These are the activations of a small neural network, seen along a few directions. Each row is one input.
Each table varies a few parts of the input and shows all the possible inputs, shuffled.
Descriptions start from the smaller parts, as in this example, which fits no table here: ring(5) and (point or line(11) or (values(2) and line(6))).
Shared parts are said once, and a part with two or three values counts as separate values.

Other details of the inputs vary at random and push rows far along two fixed directions, the same in every table; ignore that.

Table:
r1: [  0.5  13.6  12.9   6.3 -11.5  -6.4   8.2  -1.5   0.7  -5.7  31.3]
r2: [ 15.3  15.6  26.8  -6.2   8.6  13.7   7.6 -15.8   4.7   5.1  25.6]
r3: [ -9.5   4.0  -4.7   4.8  23.3   3.6  -8.1   4.7 -16.5 -16.5   8.0]
r4: [ 15.1 -31.4 -10.1  -1.3   4.0 -18.2  -1.4  17.7  25.1  14.0  -0.8]
r5: [  0.1 -21.7  -9.2  -5.1  14.9 -21.4  -8.5  17.5  29.3  18.4  -3.6]
r6: [-12.9  11.8   5.5  -6.8   2.4   1.7   2.1   6.3   1.8  -0.7  31.3]
r7: [  0.1  13.5  -5.2  -7.9  -3.1   6.2 -19.4 -25.2 -18.8  11.4  12.0]
r8: [ -0.1 -35.2  -0.6  13.3  11.0 -13.2 -11.9  -7.8  -2.5  31.4 -30.8]
r9: [  4.9  10.7  -2.9   5.1   2.7   7.9 -13.3 -18.4 -14.1  20.4  25.6]
r10: [-17.2 -30.7  11.0  -0.8  10.0 -18.4   0.6  15.8  10.0   9.2 -23.5]
r11: [  8.7   5.5 -12.3 -12.9  -1.8   1.9  -7.9  -0.9  -5.3 -17.8  17.6]
r12: [ -6.9   5.9  17.9  15.8  -4.4  -1.8   6.7  -2.7 -18.9 -20.1  10.2]
r13: [ 11.8  14.0   5.5   2.9  -9.8  -1.8   5.4   3.2 -24.7 -16.4   3.1]
r14: [ -5.5  18.3  12.4   0.3  -9.8  -6.6  12.7  -5.3 -21.5 -15.5   5.2]
r15: [ 10.5 -30.7 -10.3  -9.5   5.8 -21.4   3.4  14.9   4.6   8.3 -29.7]
r16: [-27.1  27.2 -73.2  20.3 -23.0  57.9   2.9   9.3  44.9  -8.3 -22.8]
r17: [-16.8 -20.2   3.7 -15.5   3.2 -20.6   6.3  14.1   9.9  15.1 -31.1]
r18: [ 10.3  19.0  23.9 -18.6   2.6  12.8   0.3 -23.4   1.0  -5.3  12.6]
r19: [ 12.6  13.7   4.4  -2.4 -17.7  -3.1  -6.8  -1.0  -6.3 -17.6  14.7]
r20: [  1.6 -25.7  -5.4  -4.6   5.5 -17.3  -6.7  -8.5  -5.7  38.7 -36.9]
r21: [  6.7   7.7  30.7   3.0  17.4  16.5   8.3 -16.7 -14.5  -9.1   4.7]
r22: [ 18.2  11.1   7.1  10.0 -11.0  -1.5   0.4   6.7  -3.5  -7.8  30.4]
r23: [ -7.8  14.6  -9.8 -11.9  18.3  -1.3  -3.8   2.6 -19.4 -11.9   2.6]
r24: [-14.0   5.9 -67.6  44.7 -21.4  66.8  15.7  15.4  25.0 -15.9 -27.0]
r25: [ 12.3 -33.3   9.1  16.5  -5.5 -19.5  -0.9  18.0   8.6   3.7 -28.9]
r26: [ -4.6  17.2  11.4  -5.3 -18.0  -8.1   0.9  -9.7  -3.0 -16.4  17.0]
r27: [-15.3 -18.5   3.2 -20.5  -4.6 -21.5  -5.8   9.7  26.5  13.3 -17.3]
r28: [  8.9  18.4  25.6 -13.5  11.7  13.2  13.0 -18.9 -17.6  -3.8   0.6]
Description of these inputs: line(4) and (values(2) or ring(5)).
The inputs of r8 and r20 match in every part but the line(4) part. If r24 is changed in the same way as r8 into r20, which row does it become?
> r15
Which other rows does r26 become when the line(4) part takes its other values? List them by row number.
> r1, r12, r14
Which other rows does r4 become when the ring(5) part takes its other values? List them by row number.
> r1, r5, r6, r22
Which other rows does r11 become when the ring(5) part takes its other values? List them by row number.
> r16, r19, r26, r27

Table:
r29: [ -6.3  -5.0 -18.1   5.6 -13.6  21.1   7.0  -7.3  39.8  29.4 -31.4]
r30: [  2.5  -8.9 -18.0  13.5 -12.8  22.6   5.9  -6.9  36.5  30.5 -28.0]
r31: [-10.4 -17.7 -23.1  15.2  -0.7   9.3   6.8   7.8   4.4   7.6 -46.2]
r32: [ 21.8 -39.4  55.7 -31.0  15.2 -81.2 -10.7  18.3  -3.0  -3.3  13.3]
r33: [-10.9  62.1 -21.1   3.1 -14.7  38.8   2.6  -0.7 -18.5 -47.3  66.6]
r34: [ 22.8  29.2  55.4 -23.1  17.7 -39.4 -14.6  -6.3 -62.9 -45.7  92.4]
r35: [-18.6 -13.8 -27.1   8.1   3.2  11.1   3.9   8.8  10.8  10.6 -44.6]
r36: [-16.1 -13.6 -36.2   9.0   1.3  12.8  -3.5   6.1  12.3  15.8 -39.4]
r37: [-14.7  61.5 -12.6   2.8 -13.6  38.9   9.0   0.8 -19.9 -54.0  61.1]
r38: [  4.8 -10.0  -8.4  18.8 -17.2  20.9  10.8  -6.4  30.8  26.7 -30.5]
r39: [-12.4  71.9   0.3   4.6  -6.3  62.7  12.3 -32.2 -31.3 -31.1  45.0]
r40: [ 26.0 -40.8  45.2 -32.2  19.5 -80.7 -19.5  17.6  -0.6   7.6  24.2]
r41: [ -6.1 -21.6 -27.2  21.2  -2.0  10.0   1.3   6.8   5.3  13.7 -40.1]
r42: [ 26.0 -34.9  71.5 -31.9  22.6 -61.3  -7.3 -12.9 -14.0  23.0  -5.8]
r43: [ -8.4 -19.1 -36.1  16.4   1.4  14.3  -3.9   6.4  10.4  16.6 -36.6]
Describe the family of inputs behind these rows.
> values(3) and ring(5)
The inputs of r29 and r42 match in every part but the ring(5) part. If r36 is changed in the same way as r29 into r42, which row does it become?
> r31
Which other rows does r34 become when the ring(5) part takes its other values? List them by row number.
> r32, r33, r37, r40
